These are the activations of a small neural network, seen along a few directions. Each row is one input.
Each table varies a few parts of the input and shows all the possible inputs, shuffled.
Descriptions start from the smaller parts, as in this example, which fits no table here: one of 4 places along a line, together with either a single point or one of 9 places around a ring or (one of 3 separate values, together with one of 5 places around a ring).
Shared parts are said once, and a part with two or three values counts as separate values.
(in the rows, 128 means zero)

Other details of the inputs shift rows strongly along three fixed directions, in all tables alike. That doesn't count.

Rows:
x1: [135 165 128 142 118 147 104 131 140 178 149  92 138]
x2: [138 104 123 130 183  83 146 101 141 100 150 168  65]
x3: [134  81 121 129 146 126 118 156 130 144 145 152 126]
x4: [154 118 103 131 164  94 138  80 109 114 102 172  69]
x5: [135 181 114 161 144 119 118  83 126 126 138 131 111]
x6: [121  77 125 121 141 147 130 165 116 173 113 145 145]
x7: [130 131 135 140 115 119 100 110 139 138 177  79 156]
x8: [112  91 100 118  96 141 124 143 132 150 109 138 120]
x9: [164 152 158  99 136 170 154 123 110 139 120 107 174]
x10: [147 167 146 137 155 131 157 119  87  90 112 143 195]
x11: [107  88 138 119 116 130 133 162 135 139 103 137 122]
x12: [113 117 118 120 144 143 156 142 105 102  75 163 155]
x13: [133 218 135 139 168 129 135  97 122 109 152 124 137]
x14: [160  94 133 101 132 153 140 143 139 185 103 132 121]
x15: [143 193 147 110 146 137 160 106 114  74 108 126 138]
x16: [ 92 137 130 180 104 123  82 119 130 157 171  99 144]
x17: [128  91 112  96 136 138 130 160 155 126 130 124 128]
x18: [153  92 137  93 145 141 135 129 145 161 131 137 108]
x19: [102 158 136 157  74 114 108 123 129 131 150  94 110]
x20: [138 154 145 159  94 127  92 107 138 166 167  77 110]
x21: [156  65 136 104 136 138 137 137 133 145 141 120 130]
x22: [120 169 138 139  97 125 106 127 159 141 139  90 107]
x23: [118  96 107 101 108 149 139 169 128 160  97 141 127]
x24: [144  97 123 109 110 133 126 132 137 136 104 124  88]
x25: [129  91 109 117 125 142 134 152 120 185 120 148 121]
x26: [133 143 140 110 113 182 145 171 119 116  99 115 231]
x27: [144  92 129 147 170  83 142 108 107  83 134 189  71]
x28: [145 126 136 108 144 148 181 142 101 156  83 165 148]
x29: [131 207 130 108 159 144 154 122 125  86 111 131 148]
x30: [118 151  94 151 138  93 112  87 143  92 126 152  56]
x31: [138  73 142 127 131 124 122 154 139 152 144 143 125]
x32: [ 99 138 153 152  85 133 109 145 125 129 136  87 148]
x33: [139 181 126 140 177 129 157  95 115  85 138 139 164]
x34: [109  75 119 120 111 121 121 144 117 126  97 136 127]
x35: [117 114 107 137 163  87 131 134 132  72 125 186  74]
x36: [105 150 103 151 124  75 129  90 110  85 117 159  71]
x37: [138  73 120 128 135 140 119 144 126 141 136 150 148]
x38: [114 159 145 125  99 124  95 123 170 134 167  84 107]
x39: [115 100 122 115 104 123 138 148 137 148 107 144  97]
x40: [111 133  99 144 152  86 118  94 150  68 153 147  76]
x41: [ 90 209 137 163 140 117 134 130 112  86 122 128 148]
x42: [ 96 143 156 175 105 113  94 132 138 164 171  95 130]
x43: [140  84 127 123 114 133 143 133 106 166 115 146 109]
x44: [132 100 103 106 120 139 115 150 152 154 109 129  93]
x45: [129 146 135 138 104 121  81  95 141 152 181  77 130]
x46: [118 153 121 143  82 116  84 111 146 137 143  77 114]
x47: [143 159 134  81 119 195 149 146 129 130  95 101 212]
x48: [121 110 126 136 156  82 139 128 137  71 121 184  70]
x49: [153 148 144  96 153 185 164 163 121 149 121 103 226]
x50: [119  64 125 134 118 121 110 133 112 160 123 132 130]
x51: [147 190 128 123 172 144 154  88 110 101 121 145 156]
x52: [129  79 128  98 127 124 130 151 165 127 134 123 109]
x53: [103 151 117 170  88 126  91 111 131 172 171 101 133]
x54: [126  73 140 139 127 123 128 136 109 150 123 141 113]
x55: [144 111 143 110 138 137 162 152 109  84  91 155 149]
x56: [118 139 144 136  97 121 105 129 155 111 172  74 131]
x57: [130 191 127 150 141 114 159  91  80 110 107 148 149]
x58: [110 134 125 139  96 104  88 116 156 111 173  76 129]
x59: [130  67 123 109 107 127 115 156 130 119 115 132 141]
x60: [142 187 135  97 141 144 157 109 109  82  94 121 171]
Each input here is: one of 2 separate values, together with one of 5 places around a ring, together with one of 6 places around a ring.
Changing only the place on the ring of 6 turns x57 into x50. The same change can be made to x19. Which row results?
> x32
Which other rows does x26 become when the choice among 2 separate values takes its other values? List them by row number.
> x37
A walk changes only the place on the ring of 6. It starts at x43 and steps to x54. List the rest of the walk in order.
> x27, x21, x9, x20
Which other rows does x10 become when the choice among 2 separate values takes its other values? List them by row number.
> x59
A walk changes only the place on the ring of 5. It starts at x18 and steps to x13. List the rest of the walk in order.
> x51, x45, x9

Rows:
x61: [117 103 112 105 151  99 143 113 124 141 109 164  62]
x62: [127 106 132 138 149 102 106 125 168 112 155 149  66]
x63: [137 197 143 102 128 185 193 136  94 138  90 125 196]
x64: [ 98  76 130 131 103 111 119 177 142 112 132 140 112]
x65: [150 184 147 127 116 151 157 148 138 127 143 106 202]
x66: [155  84 115 110 132 162 153 156 114 172 106 146 184]
x67: [112 150 130 136 163 135 181 149  73  77  60 188 187]
x68: [137 111 167 132  81 162  80 139 145 171 148  72 152]
x69: [105 185 130 186 177  89 123  81 119  95 147 133 105]
x70: [130 113 105 160 139 105  86 122 128 140 162 142  90]
x71: [159  92 124 132 123 114 104 123 117 130 135 138  87]
x72: [132  88 131 128 111 115 124 102 118 133 153 132  86]
x73: [114 196 127 145 142 117 124  94 136  88 132  92 141]
x74: [109 100 129 105  90 161 149 189 115 150  67 139 166]
x75: [127 179 153 139 143  93 135  82 103  97 134 122 121]
x76: [151  85 108  83 168 146 139 123 136 102  76 175 107]
x77: [125  58 133 115 108 127 146 159 100 112  74 158 131]
x78: [150 111 101 116 131 120 156 127 130 144 101 172  94]
x79: [140 190 152 164  79 122 109 106 127 134 167  79 168]
x80: [139 105  95 121 106 121 111 117 152 133 143 123 120]
x81: [118 166 112 158 177 103 161  82  94  90 139 175 111]
x82: [113 126 122 145 125 109 113 119 147 153 134 109  75]
x83: [120 192 122 127 118 149 138 100 122 103 146  98 166]
x84: [117 117 134 130 103 126 117 136 157 146 189 102 118]
x85: [ 95 106 121 147 140  93  94 104 132 150 169 128  94]
x86: [116 200 175 146 111 155 122 148 149 138 166  42 202]
x87: [135 117 105 130  92 135  70 136 156 147 163  81 123]
x88: [130  88 146  82 125 149 139 166 143 165 135 106 162]
x89: [122 128 134 132 108 137  91 133 155 167 134 116  93]
x90: [167  86 124  90 150 150 150 172 129 127 109 156 131]
x91: [110 155 109 120 154 118 172 126  96  37  60 179 146]
x92: [133  81 140 137 127 106 112 108 138 136 133 114  84]
x93: [135  92 118  65 134 155 142 135 127 142  96 120 161]
x94: [114 186 133 180 178 101 115  85 117  91 144 157 106]
x95: [142 126 122 118  97 157 105 161 136 180 127 105 130]
Changing only one part turns x81 into x63. The same change can be made to x66. Which row results?
> x78
What do these inputs look like to the network?
> one of 5 separate values, together with either a single point or one of 6 places around a ring
Which other rows does x88 become when the place on the ring of 6 takes its other values? List them by row number.
> x62, x65, x84, x86, x90
Which other rows does x87 become when the place on the ring of 6 takes its other values? List them by row number.
> x73, x76, x80, x83, x93

Rows:
x96: [133 105 131 139 125 120  95 111 148 139 151 111  97]
x97: [126 109 128 139 123 126 106 122 156 140 163 120  95]
x98: [133 118 131 114 144 130 128 134 132 139 139 120 122]
x99: [131  90 117 145 180  74 141 112 110  53 111 196  85]
x100: [114 106 114 128 115 125  99 118 156 133 151 109 105]
x101: [121 163 141 126 134 140 139 138 111 134 114 135 163]
x102: [124 164 121 147 123 115 110 102 145 129 164  98 132]
x103: [131 111 124 127 107 117  87 127 151 132 145 113 100]
x104: [123 115 119 159 115 103 104 123 150 152 169 125  87]
x105: [107 162 140 151 107 139 117 135 141 123 141 106 137]
x106: [104 167 140 136 112 127 108 136 135 129 142 107 141]
x107: [130 166 139 123 118 129 140 120 119 104 132 105 143]
x108: [112 137 130 150 186  76 150 112 111  51 128 182 109]
x109: [125 115 123 148 111 119  96 130 144 152 167 131  97]
x110: [139 153 143 126 125 144 151 126  98 132 124 116 164]
x111: [109 108 123 138  90 104 106 124 145 138 147 109  97]
x112: [140 108 113 120 136 136 140 128 123 152 117 136 144]
x113: [122 135 125 128 117 134 125 144 134 120 124 141 122]
x114: [136 103 138 119 128 142 143 122 114 144 119 136 135]
x115: [137  87 116 106 141 145 130 122 136 141 124 134 125]
x116: [142 109 132 113 122 138 137 127 111 144 122 143 136]
x117: [115 120 109 149 177  79 143 104 111  50 128 184 106]
x118: [146  85 119 105 130 131 124 141 133 128 109 129 108]
x119: [155 111 131 109 132 143 121 131 129 138 118 129 138]
x120: [110 158 138 140  96 126 120 127 120 120 141  94 137]
x121: [141  82 110 108 137 146 136 140 115 156 116 138 135]
x122: [111 118 117 126 124 138 124 126 132 125 116 128 128]
x123: [129 160 150 122 147 146 138 123 130 129 132 112 158]
x124: [132 162 136 140 113 120 113 121 145 120 135  95 138]
x125: [139  88 129 101 139 143 131 148 123 163 117 148 133]
x126: [125  84 123  96 135 141 141 162 124 142  99 139 124]
x127: [131  82 124 103 133 137 147 157 126 165  96 145 138]
x128: [124 111 120 131 110 122 106 141 154 131 157 112  95]
x129: [128 161 138 144 111 109 118 101 139 127 164  96 126]
x130: [130 105 128 118 118 134 145 137 105 138 111 134 132]
x131: [133  80 126 112 127 157 146 157 127 154 100 152 134]
x132: [126 170 141 133 129 144 137 128 139 106 132 117 144]
x133: [146 104 131 103 126 140 142 130 119 136 127 120 133]
x134: [112 115 126 150 127 101  96 122 136 152 171 116  86]
x135: [144 165 137 129 133 143 148 132 135 127 133 116 159]
x136: [143 168 139 124 132 150 136 133 130 123 137 124 158]
x137: [134 159 143 127 143 138 150 134 118 146 120 121 169]
x138: [119 163 137 128 110 129 133 122 115 108 121 125 143]
x139: [132 175 135 127 124 139 131 134 136 106 135 123 146]
x140: [136 156 150 123 128 146 143 111 121 121 132 110 158]
x141: [128  77 114 107 130 154 139 141 121 154  96 146 142]
x142: [141 154 143 127 123 138 155 122 109 138 119 119 169]
x143: [130  82 104  99 125 141 143 147 131 142  92 142 134]
x144: [129 160 133 137 129 146 150 146 109 126 115 130 158]
x145: [116 120 110 123 122 132 125 135 124 124 119 124 125]
x146: [127 163 134 140 121 124 131 127 125 114 108 116 144]
x147: [141 159 138 134 135 152 149 142 110 134 126 124 163]
x148: [146  78 122 112 124 139 139 150 122 158  86 142 137]
x149: [123 114 137 106 136 140 130 138 144 133 122 121 130]
x150: [124 106 124 123  98 108 111 122 153 136 150 107 101]
x151: [129 111 123 159 116  97  92 112 142 151 156 117  89]
x152: [109 105 128 148 104 115  88 124 146 135 139 111  92]
x153: [105 113 108 136 100 117  88 126 146 136 149 119 102]
x154: [131 169 140 120 114 131 132 117 124 104 132 116 147]
x155: [132 122 112 112 187  92 159 112 119  76 105 182  66]
x156: [126 164 127 135 166  92 158  79 115  56 116 168  81]
x157: [117 140 129 156 170  69 154  95 101  36 131 182 103]
x158: [129 170 140 162 115 118  94 110 125 135 157 107 132]
x159: [119 108 107 125 113 120 100 127 148 132 153 106 103]
x160: [127 121 122 132 120 133 127 143 127 138 126 150 122]
x161: [ 95 118 131 155 118 106  95 121 144 149 158 119  93]
x162: [144 112 116 102 134 148 127 129 130 139 126 132 144]
x163: [119 166 131 139 123 136 138 142 122 109 124 121 138]
x164: [132 166 144 134 130 137 125 117 132 106 120 108 145]
x165: [153  81 125 114 134 142 130 144 113 155 108 134 129]
x166: [128 170 122 126 128 129 136 118 136 111 127 109 154]
x167: [117 155 145 126 116 143 145 123 115 111 110 118 154]
x168: [117 111 125 123 118 108 106 133 162 143 151 108 102]
x169: [132 113 124 137 126 124 122 134 114 136 114 131 118]
x170: [124 156 103 140 171  98 152  93  99  80 104 193  96]
x171: [117 119 123 157 104 104  82 119 136 143 150 123  93]
x172: [107 168 148 159 130 121 108 111 133 141 164 104 131]
x173: [120 159 139 129 139 138 147 142 106 133 114 124 159]
x174: [120 111 109 121 109 121  93 124 153 133 153 116 106]
x175: [123 174 141 119 134 131 127 129 134 112 133 117 147]
x176: [ 98 161 145 142 117 131 114 130 138 129 139 101 139]
x177: [127 163 133 130 122 141 152 146 128 118 108 126 157]
x178: [119 143  96 149 174  84 149  91 100  79 113 185  72]
x179: [115 110 122 145 103 111  90 133 138 134 142 106  92]
x180: [124 114 128 124 128 115  97 124 150 146 164 120 100]
x181: [144 106 136 128 138 143 129 126 118 145 110 134 135]
x182: [140  83 118 111 123 145 151 162 129 159  98 151 136]
x183: [139 118 123 112 121 137 139 148 149 131 123 126 130]
x184: [142 164 137 128 136 149 143 136 125 122 137 113 155]
x185: [114 159 144 164 109 128 103 117 126 136 138 101 139]
x186: [136 157 145 137 137 158 148 133 118 134 124 128 164]
x187: [142 161 144 117 122 142 137 116 118 121 134 116 159]
x188: [156  89 123 111 135 130 129 130 137 145 114 130 121]
x189: [132 165 140 126 146 125 140 121 134 129 136 114 147]
x190: [126 157 121 132 129 138 148 127 114 133 107 127 170]
x191: [140  84 122 101 121 143 126 151 124 136  89 147 126]
x192: [154 107 130 112 136 141 128 135 124 137 118 119 133]
x193: [109 117 125 148  93 102  94 115 132 142 160 124  94]
x194: [136  80 117 111 138 152 135 132 123 157 113 141 138]
x195: [123 152 145 131 121 144 151 121 105 125 110 127 161]
x196: [127  93 115 141 176  86 153 127 118  58 121 201  92]
x197: [130 154 138 130 117 133 156 126 107 130 108 126 164]
x198: [143 107 114 106 138 146 134 132 125 139 126 122 140]
x199: [143  85 111 105 132 148 129 137 120 158 116 148 139]
x200: [127  85 123  96 132 135 145 158 135 148  94 142 129]
Changing only one part turns x135 into x129. The same change can be made to x109. Which row results?
> x116
Changing only one part turns x122 into x176. The same change can be made to x145. Which row results?
> x126
What do these inputs look like to the network?
> one of 5 separate values, together with either a single point or (one of 4 separate values, together with one of 5 places around a ring)
